These are the activations of a small neural network, seen along a few directions. Each row is one input.
Each table varies a few parts of the input and shows all the possible inputs, shuffled.
A made-up example of a description, with smaller parts first: one of 8 places around a ring, together with either a single point or one of 9 places around a ring or (one of 3 separate values, together with one of 6 places along a line).
Shared parts are said once, and a part with two or three values counts as separate values.

Table:
R1: -2.71,-1.56,-1.19,+5.54,-1.56,+0.26,+5.00,+1.90,-0.07,-0.29,-1.51,+2.51,+1.87,-0.37,-2.61,+2.13
R2: +0.01,+0.83,+1.63,-0.28,+3.45,+3.36,-2.82,-1.69,+0.18,+0.05,+0.95,+0.80,+0.46,-1.74,+0.23,-2.17
R3: +1.89,-3.70,+3.11,-5.32,+1.10,-2.42,-3.50,+4.04,+0.29,-0.51,-0.44,-6.14,-2.66,+7.59,+5.84,-3.84
R4: -2.05,+1.78,-1.93,-1.04,+1.36,+1.97,-0.51,-1.59,+1.37,+0.73,+1.79,-0.40,+0.43,-1.55,+1.19,+4.41
R5: +2.73,+1.71,+1.26,+1.33,-2.66,-1.65,-0.73,-2.00,-1.41,+0.48,-1.62,+1.45,+2.08,-0.18,-4.22,-4.42
R6: -0.22,+2.21,-2.09,+1.03,-3.93,-1.38,+3.13,-0.58,+1.09,+0.83,-2.25,+2.29,+2.60,+0.89,-3.73,+1.33
R7: -2.46,-1.14,-3.55,+0.14,-0.82,+1.70,+0.95,+0.32,+0.40,+1.02,+2.94,+1.24,-0.36,-3.09,+1.94,+3.44
R8: +1.42,+2.40,+2.82,-0.73,+0.96,-0.30,-2.82,-3.37,-2.43,-0.73,-1.41,+0.70,-2.01,-1.91,+0.36,-1.22
R9: +1.24,-1.16,-0.25,-5.00,+1.77,-2.42,+0.40,+5.62,+3.93,-0.50,+0.46,-5.94,-3.99,+6.51,+5.12,+2.09
R10: -0.19,+1.67,-0.70,+0.69,+0.52,-0.99,+2.97,-2.08,+1.28,-1.75,-2.77,-0.38,+0.66,-1.83,-1.10,+4.56
R11: -0.03,-0.64,+1.34,+3.62,-1.53,+0.80,-1.05,+0.83,-3.91,+1.16,+0.59,+3.11,+0.14,-0.67,-1.53,-3.04
R12: +0.37,-2.41,-0.45,+0.01,+1.33,+1.07,-1.03,-1.40,-0.70,-0.48,+3.29,+0.77,+0.78,-3.63,-1.48,-3.25
Question: Describe the family of inputs behind these rows.
Answer: one of 2 separate values, together with either a single point or one of 5 places around a ring
Question: The inputs of R2 and R4 match in every part but the choice among 2 separate values. If R12 is changed in the same way as R2 into R4, which row does it become?
Answer: R7
Question: Change only the choice among 2 separate values in R10. List by row number the other rows that result.
Answer: R8
Question: Change only the choice among 2 separate values in R3. List by row number the other rows that result.
Answer: R9

Table:
R13: -3.73,+3.42,-3.55,+0.95,+2.10,+6.76,+1.36,-4.60,+3.89,+1.67,+1.52,+4.02,+1.79,-7.08,-1.53,+7.19
R14: +0.44,+2.67,+4.58,+1.41,+2.36,+3.94,-6.02,-8.05,-3.45,-0.90,+0.37,+3.48,+1.84,-8.84,-4.01,-5.39
R15: -1.23,-3.94,-2.58,+1.64,+0.89,+4.75,-1.29,+0.66,-0.39,+0.61,+7.38,+3.55,+2.25,-6.33,+0.22,-2.55
R16: +3.27,+0.70,+1.55,-3.17,+6.76,+3.62,-3.20,+0.78,+1.42,-0.79,+1.82,-3.12,-1.42,-0.90,+2.79,-0.46
R17: +1.30,+1.22,+1.78,-0.45,+0.61,+0.85,-1.96,+5.16,-0.14,+1.53,-1.09,-1.79,-1.94,+3.30,+4.09,+0.34
R18: -1.20,-3.08,+1.70,-2.71,-0.86,-1.49,+1.37,+2.85,+1.01,-0.54,-1.56,-2.59,+0.43,+6.29,+0.55,-0.71
R19: -1.69,-1.28,-1.04,-5.18,-1.15,-5.05,+1.92,+0.98,+1.05,-1.01,+1.15,-1.31,-4.48,+5.58,+0.98,-0.09
R20: -1.73,-4.70,-2.84,+3.62,-4.67,+1.01,+1.53,+2.13,-4.25,+1.30,+3.09,+3.65,+1.43,-6.01,+0.16,-0.01
R21: -4.58,+3.87,-4.57,+3.68,-3.38,+2.59,+4.51,-2.83,+1.62,+0.84,-2.93,+3.89,+2.52,-6.89,-0.05,+8.76
R22: +4.53,-0.17,+1.11,+0.47,+0.39,-0.62,+1.73,+2.33,+1.53,-1.35,-4.95,-1.42,+1.07,+2.94,+0.57,-1.34
R23: -3.45,+3.67,-3.81,+4.15,-3.02,+1.07,+6.16,-2.20,+0.59,-0.12,-4.32,+5.16,+4.99,-3.45,-3.39,+9.28
R24: -1.01,-2.89,-1.07,-7.77,+4.51,+2.56,-3.12,+0.57,+1.28,-0.53,+3.30,-1.92,-0.97,+1.18,+5.30,+0.82
R25: +0.84,-0.53,+0.69,-0.60,+0.11,-5.48,+1.88,-1.96,+3.96,-1.89,-0.34,-3.80,-2.45,+2.32,-1.01,-2.98
R26: +2.83,+0.53,+2.11,+0.65,+0.48,-0.12,-0.58,+1.63,+0.93,-0.08,-2.16,-4.20,-1.29,+0.03,+2.94,-1.28
R27: +1.24,-1.87,+0.30,-3.14,+5.35,+1.85,-3.43,-1.76,+4.45,-1.21,+1.96,-4.74,+1.20,-2.73,+2.82,-2.38
R28: +2.23,+0.50,+1.62,+0.41,+1.33,+0.56,+0.19,+6.03,+1.10,+0.55,-3.27,-0.36,+0.65,+6.65,+0.71,-1.00
R29: -4.46,+6.07,-6.28,+3.81,-2.88,-1.34,+6.32,-4.43,+1.06,-0.60,-1.04,+4.72,+0.87,-4.06,-4.52,+9.37
R30: +1.34,+1.15,+5.33,+5.44,-1.47,-1.03,-1.16,-6.78,-6.72,-0.79,-4.17,+3.78,+3.59,-3.76,-6.39,-5.01
R31: +3.23,+1.93,+1.35,-0.18,+0.69,-3.93,+1.83,-0.13,+1.40,-0.80,-0.18,-2.52,-3.90,+3.12,-1.13,-1.37
R32: -0.74,+0.94,-0.24,-2.39,-1.15,-3.75,+0.08,+2.32,+0.65,+1.41,+3.02,-1.29,-3.96,+8.17,-0.85,+0.46
R33: -1.68,-5.34,-1.16,+5.33,-3.04,+0.20,+3.35,+3.56,-3.55,+0.91,+1.54,+3.35,+3.24,-2.09,-5.17,-1.44
R34: -0.32,-1.30,-0.18,-3.00,-2.07,-0.01,-2.88,+3.47,-1.31,+1.61,+0.54,-1.17,-2.26,+5.24,+5.00,+2.78
R35: +0.59,-2.12,+2.22,-0.76,-0.62,-2.02,-0.93,-0.34,+2.14,-0.93,-1.68,-5.32,-0.34,-0.78,+3.03,-1.43
R36: +1.53,-2.59,+2.25,+0.09,+0.16,-2.19,+1.42,+0.61,+3.30,-1.92,-3.61,-3.82,+1.95,+2.75,-0.26,-2.71
R37: +2.22,+2.06,-0.01,-3.98,+6.18,+4.51,-3.97,+4.32,+1.60,+1.35,+2.85,-1.78,-0.65,+0.98,+3.46,-0.53
R38: +0.62,+4.01,+1.96,+4.12,-2.87,-3.61,-0.62,-8.80,-6.26,-2.22,-2.40,+4.34,-0.29,-5.26,-6.75,-4.46
R39: -1.34,-2.69,-0.54,-3.75,-2.16,-1.22,-0.48,+1.59,+0.67,+0.27,-0.78,-3.14,-0.92,+1.66,+5.04,-0.09
R40: +0.48,-0.89,+0.21,-0.13,-1.27,-0.17,-0.14,+4.04,+1.45,+1.57,-1.22,-1.79,+1.82,+7.80,-0.28,-0.84
R41: -0.18,-0.19,-0.20,-5.19,+4.55,+3.70,-4.70,+2.36,+0.85,+1.51,+5.06,-2.02,-0.82,+4.06,+3.68,+1.16
R42: +2.01,+2.49,-0.11,-2.95,+0.17,-3.26,+0.34,+3.71,-0.33,+0.39,+0.30,+1.19,-4.99,+6.16,+1.03,+1.53
R43: -2.32,-2.85,-3.86,+5.61,-3.24,-2.33,+3.28,+0.51,-2.28,+0.39,+4.90,+3.15,-0.45,-2.04,-5.15,-2.31
R44: +0.92,+1.20,+3.31,+3.97,-2.80,-0.31,-2.81,-7.74,-7.26,-0.23,-3.07,+3.83,+1.48,-7.97,-1.89,-3.33
Question: Describe the family of inputs behind these rows.
Answer: one of 4 places along a line, together with either one of 3 separate values or one of 5 places around a ring
Question: List by row number the other rows that have the place on the line of 4 in common with R21.
Answer: R17, R20, R26, R34, R35, R39, R44
Question: Change only the choice among 3 separate values in R29. List by row number the other rows that result.
Answer: R38, R43
Question: A walk changes only the place on the ring of 5. It starts at R37 and steps to R41. List the rest of the walk in order.
Answer: R24, R27, R16

Table:
R45: +0.24,+0.36,+1.61,+0.28,+1.19,+1.62,-2.43,-3.04,-0.59,-0.29,-0.58,-0.24,+0.38,-3.27,+1.33,-0.89
R46: +0.23,+0.88,-0.53,+1.98,-3.06,-2.02,+3.05,+1.61,-0.70,+0.05,-3.23,+1.26,+0.21,+1.92,-1.11,+1.92
R47: -0.42,-1.34,+0.40,+2.17,-2.77,-2.12,+1.10,+0.83,-2.15,+0.20,-0.39,+0.90,-0.03,+1.29,-1.62,-1.80
R48: +1.23,-0.20,+2.51,+0.77,+0.88,+0.56,-2.30,-3.07,-0.51,-0.72,-1.19,-0.72,+0.77,-2.60,+0.14,-3.41
R49: -1.61,+1.52,-2.25,-0.34,+0.93,+1.93,+0.57,-1.07,+0.68,+0.47,+1.69,+1.59,+0.12,-2.43,-0.10,+3.65
R50: -1.71,+1.54,-3.20,-0.25,-0.24,+0.81,+2.45,-0.20,+1.44,+0.33,+0.85,+1.60,+0.29,-1.42,-0.68,+4.77
R51: +2.34,-2.27,+1.07,-9.10,+3.42,-2.02,-2.35,+6.52,+4.75,-0.54,+0.87,-7.75,-4.33,+9.76,+7.15,-1.22
R52: +0.27,-1.54,+1.07,+2.14,-1.34,-2.08,+0.01,-0.90,-0.90,-0.35,+0.51,-0.43,-0.11,-0.20,-1.84,-4.52
R53: -1.34,+0.48,-2.09,+1.40,-1.26,+0.37,+2.81,+1.98,+0.28,+0.66,-0.36,+1.54,+1.02,+0.80,-0.99,+3.88
R54: -0.73,+0.17,-0.74,-0.18,+1.54,+3.81,-1.94,-0.45,-0.88,+1.14,+2.32,+1.83,+1.29,-2.80,+0.51,+1.31
R55: +1.50,+0.42,+2.15,+1.14,+0.72,-0.86,-0.97,-2.23,-1.43,-0.94,-0.49,+0.43,+0.40,-1.05,-2.78,-3.68
Question: Describe the family of inputs behind these rows.
Answer: either a single point or one of 10 places around a ring
